These are the activations of a small neural network, seen along a few directions. Each row is one input.
In each table, some parts of the input vary, and every possible input appears once, in random order.
A made-up example of a description, with smaller parts first: ring(8) and (point or ring(9) or (values(3) and line(4))).
Shared parts are said once, and a part with two or three values counts as separate values.
In the rows, zero is written as 128.

Other details of the inputs vary at random and push rows far along three fixed directions, the same in every table; ignore that.

Rows:
r1: [173 112 131 167 174 107 176 152 150  63 127 168]
r2: [142 101 130 130  89 141  69 140 151 181 155  99]
r3: [ 56 197 119 110 175  99 207  85 109 117  83 130]
r4: [107 175 143 101 108 125 160 101 101 128 111 133]
r5: [ 84 148  75  98 104 109 146  50 149 195 103 141]
r6: [108 158 181  89 127 118  87 183 107 114 124  95]
r7: [112 132 162 152 158 114 147 161  87  57 132 133]
r8: [144 104 127 183 197 162 195 158 123  39 151 164]
r9: [ 62 196 100  67 110 100 125  61 131 217  82  98]
r10: [133  96  61 189 146 188 183  56 148 112 123 170]
r11: [182  39 111 170 109 161  96 129 168 123 181 146]
r12: [124 121 136 173 182 139 212 136  92  26 118 161]
r13: [149  87 164 147 131 123  85 192 127 104 148  95]
r14: [122 118 153 130 175  80 168 150 128  65 136 125]
r15: [ 98 166 172 108 179  70 182 146 104  84 115 103]
r16: [166  49 102 186 133 165 125 128 160 100 174 161]
r17: [169  52  93 174 126 183  89 124 177 131 167 135]
r18: [123  99 174 104 123 111  42 213 110 121 134 111]
r19: [100 164 180  87 113  95  93 183  86 108 130 117]
r20: [136 137  70 138 103 175 183  60 141 153 111 135]
r21: [138 177  76 109 101 120 156  43 154 204  89 149]
r22: [136  80 105  95  91 105  51 144 180 204 141  94]
r23: [115 142 189 121 133  92 111 163  84  90 134 108]
r24: [ 98 177  89 118 101 148 196  21  97 161  84 150]
r25: [118 146 173 113 137 109 122 178  90 101 115  93]
r26: [137  99  55 154 104 187 120  47 161 173 122 137]
r27: [ 89 204 154 127 145 115 198  86  69 109 102 112]
r28: [138 126  68 123 100 139 110  85 189 201 103 165]
r29: [135 131 176 142 166 121 173 162  85  52 122 119]
r30: [185  60 146 158 143 152 136 175 144  65 161 136]
r31: [185  53 101 157 112 163 104 125 160 124 176 156]
r32: [136 103 128 192 186 160 188 143 127  46 148 153]
r33: [138 154 159  76  89  63  26 196 147 204 116  90]
r34: [129 116 171  87  98 102  28 206 111 148 164 112]
r35: [108 172  85 106 104 164 128  58 130 199 118 128]
r36: [ 71 249 141  79 122  62 156 102  95 161  69 134]
r37: [105 182 196 124 149  99 159 158  75  97 133  98]
r38: [108 181 177  80 108  95  81 182  89 156 136  78]
r39: [194  55 101 170 131 171 137 130 158 110 172 150]
r40: [144 153  55 146 140 151 171  56 175 155  90 161]
r41: [139  81 125 100  83 146  20 151 148 192 132 108]
r42: [139  85 122  97  73 148  31 156 156 188 143 128]
Description of these inputs: ring(6) and (values(2) or ring(5)).
Changing only the ring(6) part turns r42 into r6. The same change can be made to r28. Which row results?
Answer: r40
Which other rows does r25 become when the ring(5) part takes its other values? List them by row number.
Answer: r2, r13, r20, r38
Which other rows does r29 become when the ring(6) part takes its other values? List them by row number.
Answer: r12, r18, r24, r25, r41
List by row number the other rows that have the ring(6) part in common with r29.
Answer: r15, r21, r27, r30, r37, r39
Which other rows does r5 become when the values(2) part takes its other values? List them by row number.
Answer: r36
